Each row below holds a small network's activations on one input, seen along a few directions.
Each table varies a few parts of the input and shows all the possible inputs, shuffled.
A made-up example of a description, with smaller parts first: one of 5 places around a ring, together with either a single point or (one of 2 separate values, together with one of 4 places along a line) or one of 11 places along a line.
Shared parts are said once, and a part with two or three values counts as separate values.
In the rows, zero is written as 100.

Other details of the inputs vary at random and push rows far along two fixed directions, the same in every table; ignore that.

A family of inputs:
row 1: 99, 114, 76, 107, 124, 91, 114, 75, 95, 127, 90, 69, 70
row 2: 68, 106, 73, 94, 108, 79, 105, 69, 109, 121, 94, 83, 92
row 3: 90, 105, 79, 108, 130, 75, 109, 77, 116, 109, 98, 74, 98
row 4: 120, 94, 114, 107, 99, 111, 90, 121, 94, 78, 108, 107, 112
row 5: 109, 95, 116, 91, 99, 115, 84, 118, 98, 77, 110, 115, 105
row 6: 105, 100, 119, 90, 92, 112, 85, 117, 94, 79, 107, 114, 109
row 7: 126, 110, 122, 82, 99, 124, 88, 117, 93, 98, 106, 113, 96
row 8: 77, 119, 88, 95, 120, 77, 98, 68, 113, 104, 96, 82, 94
row 9: 110, 98, 119, 87, 89, 110, 94, 118, 106, 86, 104, 121, 114
row 10: 109, 96, 124, 93, 95, 114, 89, 115, 103, 84, 108, 120, 108
row 11: 110, 92, 114, 86, 97, 115, 88, 120, 102, 81, 111, 114, 111
row 12: 34, 14, 49, 115, 28, 128, 159, 116, 35, 155, 75, 112, 15
row 13: 138, 104, 111, 91, 99, 122, 92, 122, 89, 96, 103, 97, 109
row 14: 109, 101, 116, 87, 82, 110, 89, 116, 106, 89, 104, 120, 117
row 15: 78, 112, 85, 92, 130, 78, 101, 72, 120, 107, 97, 81, 97
row 16: 83, 118, 89, 92, 118, 74, 106, 69, 125, 110, 94, 89, 100
row 17: 81, 121, 90, 97, 116, 76, 95, 65, 119, 113, 99, 91, 100
row 18: 139, 107, 119, 97, 99, 120, 93, 119, 90, 98, 103, 105, 104
row 19: 116, 101, 109, 106, 84, 110, 85, 115, 89, 85, 106, 109, 122
row 20: 77, 123, 85, 98, 116, 79, 92, 66, 114, 108, 100, 87, 97
row 21: 87, 113, 87, 93, 131, 76, 105, 72, 129, 107, 97, 90, 95
row 22: 125, 108, 114, 75, 99, 125, 87, 121, 91, 96, 106, 106, 102
row 23: 106, 122, 80, 102, 132, 86, 104, 74, 100, 119, 91, 67, 82
row 24: 90, 116, 85, 113, 117, 72, 102, 68, 113, 115, 96, 84, 106
row 25: 98, 93, 113, 95, 79, 117, 95, 115, 90, 88, 105, 116, 98
row 26: 107, 102, 121, 92, 83, 111, 85, 113, 101, 89, 108, 119, 112
row 27: 95, 129, 85, 86, 134, 88, 96, 72, 104, 117, 95, 76, 77
row 28: 40, 10, 56, 119, 44, 131, 164, 121, 43, 148, 80, 113, 6
row 29: 116, 103, 111, 109, 84, 111, 86, 114, 91, 86, 108, 111, 120
row 30: 104, 78, 107, 114, 76, 118, 109, 125, 77, 94, 102, 111, 95
row 31: 92, 111, 91, 113, 128, 74, 108, 73, 116, 110, 96, 82, 98
row 32: 87, 114, 83, 112, 120, 74, 105, 71, 108, 106, 94, 76, 99
row 33: 105, 73, 104, 112, 80, 119, 107, 126, 77, 92, 99, 110, 95
row 34: 92, 113, 84, 108, 118, 70, 112, 73, 119, 113, 90, 82, 105
row 35: 142, 105, 114, 93, 97, 119, 97, 122, 95, 99, 98, 105, 108
row 36: 129, 109, 116, 77, 97, 123, 92, 119, 98, 98, 101, 114, 101
row 37: 87, 109, 81, 108, 124, 73, 110, 75, 112, 112, 95, 73, 103
row 38: 116, 97, 110, 102, 85, 109, 89, 120, 96, 88, 106, 105, 126
row 39: 117, 96, 113, 101, 87, 109, 94, 119, 96, 84, 105, 105, 125
row 40: 118, 92, 113, 102, 96, 111, 94, 122, 97, 84, 106, 105, 121
row 41: 120, 98, 112, 103, 83, 106, 94, 120, 102, 90, 101, 113, 124
row 42: 120, 99, 110, 103, 82, 106, 92, 117, 101, 92, 101, 115, 126
row 43: 53, 43, 70, 112, 66, 119, 142, 109, 64, 132, 84, 106, 35
row 44: 93, 109, 85, 109, 127, 72, 112, 76, 121, 111, 91, 82, 102
row 45: 117, 102, 116, 108, 88, 111, 92, 116, 93, 81, 107, 109, 117
row 46: 105, 103, 120, 93, 92, 114, 87, 116, 96, 80, 109, 116, 107
row 47: 109, 101, 113, 88, 80, 110, 87, 114, 105, 90, 104, 122, 119
row 48: 111, 95, 118, 88, 93, 113, 93, 118, 108, 85, 104, 121, 113
row 49: 116, 103, 113, 109, 86, 111, 88, 117, 93, 84, 108, 109, 118
row 50: 92, 112, 85, 109, 123, 70, 113, 75, 119, 113, 91, 82, 103
row 51: 105, 100, 113, 85, 83, 112, 84, 117, 99, 87, 109, 113, 119
row 52: 86, 115, 80, 112, 118, 74, 101, 72, 108, 110, 94, 76, 100
row 53: 89, 113, 86, 115, 128, 78, 106, 74, 111, 105, 97, 78, 95
row 54: 110, 87, 109, 109, 86, 112, 100, 121, 84, 88, 102, 107, 106
row 55: 34, 17, 55, 118, 29, 129, 161, 118, 40, 154, 77, 111, 12
row 56: 77, 114, 85, 91, 125, 75, 102, 71, 118, 109, 98, 81, 98
row 57: 118, 99, 118, 107, 85, 107, 91, 116, 97, 90, 106, 113, 120
row 58: 125, 92, 114, 104, 96, 108, 99, 123, 105, 85, 104, 114, 117
row 59: 81, 119, 95, 96, 120, 76, 101, 67, 121, 108, 98, 89, 96
row 60: 111, 94, 122, 93, 97, 114, 89, 115, 104, 83, 111, 121, 105
row 61: 124, 114, 118, 83, 100, 126, 84, 119, 88, 92, 107, 109, 93
row 62: 91, 114, 90, 112, 120, 73, 108, 70, 115, 111, 95, 82, 101
row 63: 120, 96, 115, 110, 98, 113, 92, 120, 96, 79, 111, 109, 110
row 64: 106, 98, 116, 85, 86, 113, 89, 116, 100, 84, 108, 112, 117
row 65: 91, 113, 91, 113, 125, 72, 108, 72, 114, 111, 96, 82, 100
row 66: 101, 89, 118, 95, 84, 114, 99, 116, 94, 93, 105, 120, 99
row 67: 94, 109, 89, 114, 130, 74, 108, 74, 118, 108, 99, 82, 95
row 68: 79, 115, 88, 97, 130, 78, 96, 70, 115, 102, 96, 83, 91
row 69: 104, 103, 115, 90, 84, 112, 81, 115, 95, 82, 107, 114, 112
row 70: 86, 112, 75, 108, 116, 73, 103, 70, 112, 116, 95, 75, 108
Each input here is: one of 2 separate values, together with one of 5 places around a ring, together with either a single point or one of 6 places along a line.
Changing only the choice among 2 separate values turns row 23 into row 27. The same change can be made to row 13. Which row results?
> row 22
Changing only the choice among 2 separate values turns row 55 into row 49. The same change can be made to row 14. Which row results?
> row 41
Which other rows does row 25 become when the place on the ring of 5 takes its other values? List them by row number.
> row 8, row 16, row 59, row 64
Which other rows agree with row 62 in the choice among 2 separate values and the place on the ring of 5? List them by row number.
> row 18, row 24, row 31, row 57, row 65, row 67
Which other rows does row 26 become when the choice among 2 separate values takes its other values? List them by row number.
> row 57
Which other rows does row 67 become when the choice among 2 separate values takes its other values? List them by row number.
> row 60
Which other rows does row 4 become when the place on the line of 6 takes its other values? List them by row number.
> row 19, row 32, row 33, row 52, row 54

A family of inputs:
row 71: 36, 55, 34, 122, 116, 73, 176, 58, 90, 170, 66, 66, 8
row 72: 100, 62, 117, 64, 44, 156, 107, 148, 68, 110, 99, 146, 65
row 73: 109, 114, 106, 62, 100, 134, 86, 111, 78, 110, 102, 105, 65
row 74: 112, 153, 85, 102, 176, 65, 93, 50, 123, 112, 98, 49, 92
row 75: 108, 47, 104, 108, 61, 135, 129, 142, 69, 112, 94, 124, 73
row 76: 69, 85, 96, 115, 105, 89, 108, 92, 102, 89, 103, 101, 89
row 77: 83, 33, 104, 121, 8, 138, 119, 154, 47, 97, 98, 139, 97
row 78: 129, 133, 156, 48, 93, 127, 43, 127, 124, 49, 126, 142, 149
row 79: 75, 156, 69, 106, 166, 25, 93, 22, 159, 112, 93, 53, 128
row 80: 30, 38, 56, 131, 71, 93, 150, 88, 71, 136, 84, 95, 40
row 81: 127, 109, 95, 106, 93, 112, 101, 108, 78, 112, 95, 85, 101
row 82: 129, 142, 142, 100, 115, 89, 47, 104, 132, 41, 127, 114, 173
row 83: 119, 61, 92, 112, 59, 143, 120, 141, 46, 120, 91, 106, 69
row 84: 102, 40, 109, 110, 38, 139, 118, 155, 68, 94, 101, 138, 96
row 85: 95, 31, 112, 107, 50, 142, 125, 156, 66, 89, 100, 138, 77
row 86: 155, 138, 151, 88, 94, 102, 48, 126, 128, 45, 122, 123, 194
row 87: 150, 153, 131, 90, 139, 84, 64, 93, 141, 69, 113, 98, 156
row 88: 135, 126, 147, 100, 88, 104, 47, 124, 116, 40, 125, 127, 178
row 89: 150, 155, 128, 91, 122, 82, 65, 94, 136, 77, 109, 97, 169
row 90: 58, 110, 37, 118, 167, 58, 144, 32, 101, 158, 75, 32, 21
row 91: 61, 115, 30, 121, 154, 55, 142, 29, 101, 166, 73, 31, 35
row 92: 96, 32, 109, 110, 44, 140, 124, 154, 65, 97, 100, 136, 84
row 93: 36, 156, 74, 75, 153, 44, 81, 16, 148, 112, 100, 70, 90
row 94: 137, 156, 114, 94, 143, 69, 71, 76, 144, 84, 106, 86, 153
Changing only one part turns row 83 into row 79. The same change can be made to row 91. Which row results?
> row 84
What do these inputs look like to the network?
> one of 4 places along a line, together with either a single point or one of 5 places along a line
Which other rows agree with row 80 in the place on the line of 4? List them by row number.
> row 76, row 77, row 82, row 88, row 93
Which other rows does row 89 become when the place on the line of 5 takes its other values? List them by row number.
> row 71, row 75, row 87, row 94

A family of inputs:
row 95: 127, 102, 125, 92, 92, 127, 77, 131, 92, 73, 114, 118, 115
row 96: 71, 69, 79, 101, 83, 114, 121, 102, 73, 121, 93, 100, 54
row 97: 94, 123, 96, 85, 120, 88, 92, 75, 116, 106, 99, 93, 95
row 98: 94, 81, 73, 120, 97, 94, 131, 91, 87, 133, 83, 81, 74
row 99: 113, 105, 118, 77, 100, 115, 86, 114, 105, 83, 108, 114, 107
row 100: 131, 109, 120, 96, 92, 117, 83, 124, 90, 82, 105, 111, 118
row 101: 124, 86, 121, 88, 66, 136, 91, 140, 81, 91, 107, 127, 106
row 102: 133, 79, 126, 109, 77, 133, 102, 143, 79, 83, 107, 123, 105
row 103: 86, 161, 104, 102, 145, 32, 65, 43, 167, 74, 112, 81, 173
row 104: 92, 83, 121, 103, 73, 97, 87, 120, 116, 64, 111, 130, 147
row 105: 115, 73, 95, 112, 86, 114, 120, 123, 82, 108, 93, 98, 91
row 106: 29, 75, 55, 124, 90, 55, 133, 56, 114, 130, 83, 88, 85
row 107: 105, 107, 126, 80, 100, 117, 83, 112, 103, 82, 111, 119, 101
row 108: 64, 91, 80, 82, 106, 96, 116, 82, 101, 122, 91, 93, 64
row 109: 97, 83, 112, 83, 64, 135, 97, 129, 73, 96, 102, 123, 84
row 110: 149, 162, 134, 83, 143, 86, 52, 90, 139, 66, 115, 98, 157
row 111: 122, 85, 127, 85, 61, 143, 86, 144, 73, 79, 109, 132, 103
row 112: 116, 84, 110, 103, 86, 123, 96, 128, 78, 91, 104, 111, 97
row 113: 121, 79, 122, 85, 73, 136, 95, 144, 86, 84, 107, 129, 102
row 114: 51, 100, 84, 122, 113, 51, 109, 59, 133, 98, 98, 92, 114
row 115: 125, 179, 101, 101, 172, 52, 70, 48, 146, 87, 105, 59, 143
row 116: 65, 80, 51, 127, 113, 82, 140, 70, 83, 144, 82, 66, 51
row 117: 131, 75, 126, 90, 71, 138, 95, 151, 80, 81, 105, 130, 108
row 118: 120, 97, 95, 113, 98, 101, 110, 105, 91, 112, 95, 87, 104
row 119: 62, 67, 90, 120, 57, 91, 113, 105, 92, 95, 97, 116, 111
row 120: 110, 121, 97, 95, 118, 87, 94, 86, 110, 108, 98, 87, 108
row 121: 120, 94, 102, 106, 88, 113, 106, 115, 86, 107, 99, 102, 104
row 122: 72, 89, 68, 102, 101, 92, 125, 79, 96, 136, 85, 88, 59
row 123: 85, 83, 98, 95, 93, 110, 113, 103, 90, 108, 98, 107, 70
row 124: 134, 168, 131, 70, 143, 84, 49, 80, 141, 69, 119, 95, 151
row 125: 87, 124, 99, 79, 119, 91, 88, 76, 117, 106, 100, 95, 93
row 126: 75, 67, 93, 93, 72, 128, 112, 116, 69, 112, 98, 112, 60
row 127: 74, 90, 52, 131, 125, 72, 136, 64, 91, 140, 81, 54, 61
row 128: 125, 105, 109, 99, 110, 105, 97, 111, 104, 91, 103, 100, 115
row 129: 86, 88, 114, 115, 78, 92, 84, 110, 109, 67, 113, 120, 141
row 130: 135, 102, 119, 114, 106, 107, 97, 118, 98, 85, 105, 100, 116
row 131: 74, 81, 58, 118, 103, 87, 140, 76, 88, 146, 79, 77, 57
row 132: 119, 172, 110, 94, 180, 52, 69, 50, 154, 83, 107, 68, 134
row 133: 126, 78, 131, 94, 69, 141, 93, 149, 81, 78, 111, 135, 100
row 134: 95, 115, 107, 77, 101, 106, 87, 95, 104, 102, 104, 104, 99
row 135: 70, 92, 66, 105, 100, 91, 124, 79, 89, 132, 85, 82, 59
row 136: 76, 96, 52, 127, 118, 70, 138, 62, 92, 144, 77, 55, 64
What do these inputs look like to the network?
> one of 6 places around a ring, together with either a single point or one of 6 places along a line
Changing only the place on the ring of 6 turns row 132 into row 100. The same change can be made to row 102. Which row results?
> row 115
Which other rows does row 135 become when the place on the ring of 6 takes its other values? List them by row number.
> row 95, row 101, row 113, row 122, row 133
A walk changes only the place on the line of 6. It starts at row 118 and steps to row 121. List the rest of the walk in order.
> row 120, row 101, row 124, row 134
